These are the activations of a small neural network, seen along a few directions. Each row is one input.
Each table varies a few parts of the input and shows all the possible inputs, shuffled.
Descriptions start from the smaller parts, as in this example, which fits no table here: line(4) and (point or line(11) or (values(3) and ring(5))).
Shared parts are said once, and a part with two or three values counts as separate values.

Other details of the inputs vary at random and push rows far along two fixed directions, the same in every table; ignore that.

Table:
R1: [-28  -2 -12  25  13   9  11   5 -18  -4  24]
R2: [-13  15  14   6  -9  11  -3 -11 -18   1  32]
R3: [-19 -15 -14  17  21   7  13  -4 -13  -1 -14]
R4: [-35  -6  -9  22  24  19  15   1  -5   9   9]
R5: [  0 -17 -14  14  28  14  21  11 -10   1  -2]
R6: [ 26  -6 -13 -14  12 -17  -6   2  26   3 -28]
R7: [ -8   7  -2   0  -1   7  -5  -3  -8 -14  24]
R8: [  0  -5 -20   9  13  14   5   4   3  -4  14]
R9: [ 26  33  38 -24 -55  -4 -13  -2 -22  -9  46]
R10: [  6  -4   8 -17 -10 -15  -1  -6   9  -3 -39]
R11: [ -9   4  12   1 -12  12   9   2 -34 -18  24]
R12: [ 15  -4 -10   5  12 -13  -1   6  20   5 -14]
R13: [ 13 -12 -14   0  -2  -9   8   8   2  -6 -25]
R14: [ 16   5   0 -19   6  -6 -10   2  27   1 -26]
R15: [  3 -45   2  10 -27  19 -18  -7   8  19   7]
R16: [  6  11  10 -19 -25 -29 -10 -11  -4   6 -15]
R17: [10  2 -1 -2  4 -7  6  6 -4 10  2]
R18: [  9  13  13 -13  -8  -7  -3   5   4   5 -10]
R19: [  5  23  31 -32 -27   2 -15 -15  -6  -3  17]
R20: [-12   8  -2  16  -1  23  15   8 -31   3  45]
R21: [-11 -17 -14  17  35  15  17  13   6   0 -22]
R22: [ 9 12 14 -3 -1  1 -5  3 15  1  0]
R23: [  6  -1 -11   3  -4 -33 -14  -1  26  -9 -28]
R24: [  2   5   6  -9  -9 -20 -13  -8  27   3 -27]
R25: [-17  -6 -16   7  23   8  -1 -10   1   3   3]
Each input here is: point or (line(4) and ring(6)).
Q: Start at R3 and move only the line(4) part, one step at a time. The first step leads to R16. Which rows follow, in order?
A: R2, R25

Table:
R26: [ -9  -3   7  -5 -10  -1  10  -4 -20   0  -7]
R27: [  9   1   1  -3  -1  -3   2  10 -13 -15   8]
R28: [ -1  -2 -12   2  -2   8  -1  -4  -1  -4   5]
R29: [ 17 -10 -18   3  16 -16  -5   7  47   5 -49]
R30: [10  2 11 -2 -5 21 -3 10 -2 -2 24]
R31: [ 20  10  38 -24 -37  15 -12  -6 -16  -4  31]
R32: [  5   3  -3  -1   8 -12  16   8   0   3 -20]
R33: [ 16   5   2 -20 -24 -10 -10  -9  -1  -5  -3]
R34: [-14   5  -8  20  23  -4  11   4  -5  -7   2]
R35: [-24 -14 -24  20  26 -12   5   0  11  -8 -27]
R36: [ 17  33  20 -24 -33 -21 -14  -4  -2  -2  10]
R37: [ 13   7   0  -8   4 -27 -10  -4  25  10 -25]
R38: [ 24 -14 -11 -15   0 -22 -16  -9  29   6 -42]
R39: [ -6  -7   2   6   0  12   7  -2 -25 -13  15]
R40: [ 15  -7   2 -20 -12 -21 -19 -13  22   6 -31]
R41: [ -6 -14 -14  15  15   5   7  -1  -5 -10  -8]
R42: [ 8 -1  2  6 10  9  3  8 18  4 -1]
R43: [ -3 -13 -24   4  14 -36  -8  -4  32  -5 -59]
R44: [ 17   4  14 -24 -22 -13   1  -4 -13  -3 -21]
R45: [-19  16   4   1  -8   8  -4  -5 -10  -1  30]
R46: [-27  -4 -11  14  23   6  10   4  -6   4 -10]
R47: [  4   3 -13  -1   1   5   0   9   2  -5  10]
R48: [-20   0  10   9   5  21  -3  -3   3   3  19]
R49: [ -5 -18 -14  11  23  15   3  -4   2   9   1]
R50: [ 4 11  9 -1  0  1 -8  1 13  3  2]
R51: [-14  -9   3  21  14  45   8   1 -12   1  34]
R52: [ 32   2   5 -27 -13 -17 -18   3  11   1  -9]
R53: [  3 -35  -1  22 -33   7  -8   2  -9  19  13]
R54: [-13  -1  -9   4  -3   6  -1  -8   1  -1   5]
R55: [  5   6   4 -18 -26 -16 -10 -12   6  -3 -11]
R56: [  4 -17 -11   7  19  13   3  12  18   2  -3]
R57: [ -5   3   8   3  -5  22  13  -1 -35  -4  20]
R58: [-16  16   5  11  15  16  16  10 -25   2  23]
R59: [ 23  20  14 -28 -32  -6  -9   2 -11  -9  21]
R60: [ 16  19  14 -17 -10 -18 -15  -5  10   7  -4]
R61: [-25  -8 -12  12  17  -5  12   1  -1   4 -18]
R62: [-22  12 -11  20  17  30  18   9 -16  -1  46]
R63: [ -1 -19 -27  16  31  -6  11  13   6 -11 -20]
R64: [12  5  2 -5  4 -6 -1 -2  8  7  3]
R65: [ -3  13   9   8   4  11  13   3 -25 -13  32]
R66: [ 17  33  20 -23 -32 -19 -15  -4  -1  -2  10]
R67: [ -4  11  -3   8  12 -11   3   4   1  -7  -6]
R68: [ -2  -7   6  -8  -5   3  -8 -11   1   6   1]
R69: [-18   4 -10   2   0  -6  -4  -7   8   1   0]
R70: [ 10   1   0  -5   4 -17  -9   1  34   5 -31]
R71: [ 0 16  0  2 -2  8  9  3 -8 -2 29]
R72: [ -5 -10  12   0 -11  13  -7  -7   7   3   3]
R73: [-13   2 -12  15  25  -6  17   7   1   5 -16]
R74: [-18 -15 -11  18  15   2   6  -5  -3  -7  -9]
R75: [  0   8  17 -15 -21  -4   3  -7 -20  -1  -3]
R76: [ -6   5  -3  14  15   7  13   8 -12  -9  15]
R77: [  0  -6 -14   8  18   7  15  15 -10  -1  -7]
R78: [  5  14  32 -22 -33  -4 -19 -10   5   0   7]
R79: [  9  -5  -4  -6   7  -3  14  14 -10   0 -11]
R80: [ -7   8  13  -9  -6   1 -14 -10  -2   6  14]
R81: [  6 -12 -11   1  19   7   2   5   4   5   6]
R82: [-21 -13 -11  11  23   3  -3  -7  12  11  -4]
R83: [  4   7  -2   2  11  -4  16  11  -5   3 -10]
R84: [  8   7  24 -20 -34 -16  -8 -13 -17 -15   0]
R85: [  7 -46  -6  22 -31  -3  -6   3   1  23  -3]
R86: [ -7   7   2  12  20  27   7   3 -14   5  38]
R87: [ -5  -9   3   3  -3   9  -8  -6  17   3 -11]
Q: Changing only one part turns R59 into R47. The same change can be made to R44. Which row results?
A: R57
Q: Changing only one part turns R60 into R37. The same change can be made to R30. Which row results?
A: R56
Q: What is each input in this table made of?
A: values(2) and (point or (line(5) and ring(6)))
Q: Which other rows does R76 become when the values(2) part takes its other values? List them by row number.
A: R65
Q: Start at R75 and move only the line(5) part, one step at a time. The first step leads to R74. Which rows follow, in order?
A: R54, R40, R87
Q: Which other rows does R70 become when the values(2) part takes its other values? List them by row number.
A: R50

Table:
R88: [-27  -6 -12  25  28  24  18   5 -18   2  18]
R89: [ -1  12  14 -13 -11  -6  -3  -5  -8  -4   3]
R90: [ 11   5  -1 -12 -11 -26 -13  -4  22   0 -28]
R91: [10  4  5 -4  0 -4  0  2  2  2 -6]
R92: [  5  12  11  -8 -12   2   0   1 -22  -9  20]
R93: [ -4  -9 -19  10  24  -1   2   4  17   4 -15]
R94: [ 14  10   7 -13  -8 -10  -3   1   3  -2   0]
R95: [  7  12   6 -12  -8 -10  -7  -4   7  -1  -4]
R96: [ -1  20  21  -5 -10  19   2   0 -24  -3  48]
R97: [ 11   1  -5 -14  -7 -34 -10  -3  22  -3 -44]
R98: [-15  -6 -12  14  21   7   5   1   7   2  -3]
R99: [ -7 -44 -15  20  -3  14  -7  -4  15  14 -13]
R100: [ 15 -27   5  -2 -31   0 -18 -10  12  12  -6]
R101: [ -2  13  11  -5 -12   1   2  -1 -21  -4  22]
R102: [ 16   8   2 -12  -8 -17  -2   4   4  -4 -13]
R103: [-15 -10 -18  20  30  15  17   9  -2   0  -3]
R104: [  1  14  20  -8 -15  13   6  -1 -30  -9  29]
R105: [-18 -10 -21  18  32  12  10   3  11   3  -3]
Q: Changing only one part turns R91 into R94. The same change can be made to R104. Which row results?
A: R92
Q: What is each input in this table made of?
A: values(2) and (point or ring(8))
Q: Which other rows does R96 become when the values(2) part takes its other values? List them by row number.
A: R93

Table:
R106: [-21  18   7  11  10  17   6   0 -21  -9  33]
R107: [ 18   0 -10 -20   6 -34  -7  -3  29  -1 -59]
R108: [-18  -6   4  12   0  19  -2  -5  -9   2  30]
R109: [  0 -16  -6  11   8  17   2   5   4   3   3]
R110: [ -5  22  17  -7  -6   3   2  -1 -16  -1  10]
R111: [ 23  29  20 -32 -31 -24 -13  -4  -5 -10   6]
R112: [ -9 -17  -8   9   7   0   1  -3  16  10 -14]
R113: [-15 -36 -35  26  38  10   5   2  25  11 -32]
R114: [ -6  13   4   6  11  13  13   9 -20   0  32]
R115: [ -7 -11 -14  15   5  11  -1   0   4   4  11]
R116: [-10 -16  -5   7  -3  -2  13   0 -20  -4   3]
R117: [ 28  11  26 -20 -41  -9 -16  -4  -5   4  10]
R118: [ 22   7   0 -17  -2 -21  -4   4  16  -7 -32]
Q: What is each input in this table made of?
A: point or (values(2) and ring(6))
Q: Which other rows does R110 become when the ring(6) part takes its other values? List them by row number.
A: R106, R107, R111, R114, R118

Table:
R119: [  3   3 -10   2  19  -3   8   7   6  -4 -13]
R120: [ 3 -5 -1  0 -8  4 -6 -1  4  2  6]
R121: [ 17  20  19 -17 -18 -12  -3   0 -10  -5   9]
R122: [ -3   2  16  -7 -22  -3  -5  -6 -13  -6   3]
R123: [ -2  16   4  -4  -2 -12   7   1 -13 -15  -2]
R124: [ 6 -5  2  4 -7  0  2  3 -5  0  5]
R125: [  6   1   8 -11 -12   1  -4  -5 -10  -1   6]
R126: [ 2  9 -1 -2 12  5  7  6 -7 -7  8]
R127: [ -1  -3  -8   0  14 -10  -3  -1  20   4 -26]
R128: [-19   4  -1  16  14  22   6  -1 -10   3  33]
R129: [-16  -6 -20  17  32  13   5   2  12   0   2]
R130: [ 3 -5  2 -2 -6  4 -4 -1  3  0  4]
R131: [ 2 -6  2  4 -9  1 -7 -3  4  3  7]
R132: [  6   1  13 -10 -14   4  -7  -4  -5   0   5]
R133: [-13  11   4   8  13  25   5   0 -12  -2  34]
R134: [ -1  -3   3   6   0  10   5   3 -14   0  18]
R135: [ 1 -6 -1  0 -8  2 -1 -1 -5  4  3]
R136: [ 20   8   2 -23 -20 -32 -12  -4  16   3 -30]
R137: [  2  19  23  -9 -19   9  -2  -1 -13   0  22]
R138: [-22   6   3  10   8   6   8  -2 -12  -7   7]
R139: [-15  -9 -20  19  31  11   9   6  15   3  -4]
R140: [ 13  10   6 -10   0  -8   4   8   1  -5  -6]
R141: [-19   2  -2  17  13  19  13   2 -20   5  30]
R142: [ 18  -2   5 -10 -13  -9   0   4   1  -4 -11]
R143: [ -7  -8  -1   7   3  14   8   1 -13   2  12]
R144: [ 6 -4  0  1 -6  2  1  6 -5 -1  6]
R145: [-7  6 10  3  5 13  6  2 -6  0 12]
R146: [ 18   6  23 -24 -30  -6 -13  -6  -3  -1  -2]
R147: [ -6  -2 -14   5  21   0   7   1   6   1 -13]
R148: [  2   2   3  -4   0 -10  -5  -3  11   5 -14]
R149: [  2  -5   8   2 -12   1  -3  -2   1   5   2]
R150: [  4 -16 -13   4   2 -16  -2  -2  16   7 -28]
R151: [ -2  -2   5  -1 -10   9   1  -1 -14   2  15]
R152: [-11 -11 -22  15  29  -1  12   4  12   4 -21]
R153: [ -6 -10  -8   6   9  10   5   0  -7   2   1]
R154: [ 0  7  2 -4 -2 -6  0 -4 -3  4 -1]
R155: [ 6  9  1 -3  2 -2  5  8 -3 -3  3]
R156: [  5   0   7 -13 -25 -18 -13  -9   1  -8 -10]
R157: [ -6 -16 -21  12  14 -13   7   4   8  -6 -28]
R158: [  9  -3  11  -9 -17  -8 -10  -5   6   5 -10]
R159: [ -2   9  -1   8   8  10   9   9 -11  -3  20]
R160: [ -3   7   2  10   8   8   9   7 -12  -1  20]
R161: [ 19 -10 -12  -9  -1 -18  -5   2  17  -4 -33]
R162: [-17   4   5  13   8  23   8   3 -13   4  29]
R163: [ 14   5  10 -11 -15   0  -2   1  -9  -5   6]
R164: [  8   2   9  -7 -21   0 -10  -3   0   1  11]
R165: [  8   3  -6  -6  -4 -15 -10  -1  22   2 -13]
R166: [ 1 -6  7 -1 -7  6  0  1 -1  2  0]
R167: [  8   2   8 -10 -14   3 -10  -5  -2  -3  10]
R168: [-14 -12 -28  17  36  -2   9   2  13   6 -22]
R169: [  8  13   7 -13 -11  -9  -2  -2  -4   2  -3]
R170: [ 3 -7 -3 -4 -3 -5 -3 -4  1  3 -8]
R171: [  4  -6 -14  -1  18 -16  -1   0  31   4 -46]
R172: [ -5 -21 -18  14  13  -2   0   3  20   8 -26]
R173: [-11   4   4   5  13  15   4   0  -5  -2  13]
R174: [-20  -1 -14  10  18  -6  11   1  -3  -5 -10]
R175: [  2  -2   5  -2 -11   2  -9  -5   1   4   9]
R176: [  8   3  19 -13 -21   1 -10  -6  -7   1   8]
R177: [ 9 -5 -2 -3 -1 -5 -1  2  1 -2 -6]
R178: [ 23   9  20 -26 -34 -10 -17  -8   2  -4   1]
R179: [ 4 -7 -7  5  2  2  5  7  0  0 -4]
R180: [ -4  10   1   5  14  10   8   5 -13  -4  18]
R181: [ -9 -23 -24  16  19  -2   4   0  13   8 -23]
R182: [  6   4   0  -3  -4 -14  -9  -2  17   3  -9]
R183: [ -4  -1  12   1 -11  16   0   1 -12   2  22]
R184: [-11  -6  -6  13  14   2   3   3   9   6  -5]
R185: [ 4  9  2 -5 -5 -2 -6 -1  8  0  4]
R186: [-28  10  -1  15  10  17   9  -3 -20  -9  31]
R187: [ 0  8  1 -4  2 -2 -7 -3  7 -1  5]
R188: [-10 -12 -14   7   3 -11   2  -2   2  -2 -22]
R189: [-7 -7 -2  8  3 13 -2 -3 -4  1 17]
R190: [ 16  10   2 -23  -8 -24  -9  -6  11  -1 -26]
Q: Changing only one part turns R159 into R162. The same change can be made to R155. Which row results?
A: R137
Q: Changing only one part turns R169 into R185. The same change can be made to R150. Which row results?
A: R131
Q: What is each input in this table made of?
A: values(2) and line(4) and (point or ring(8))
Q: Which other rows does R153 become when the ring(8) part takes its other values? List them by row number.
A: R125, R135, R143, R150, R151, R170, R181
Q: Start at R142 and move only the ring(8) part, one step at a time. The first step leads to R179. Which rows follow, in order?
A: R144, R124, R134, R177, R161, R163
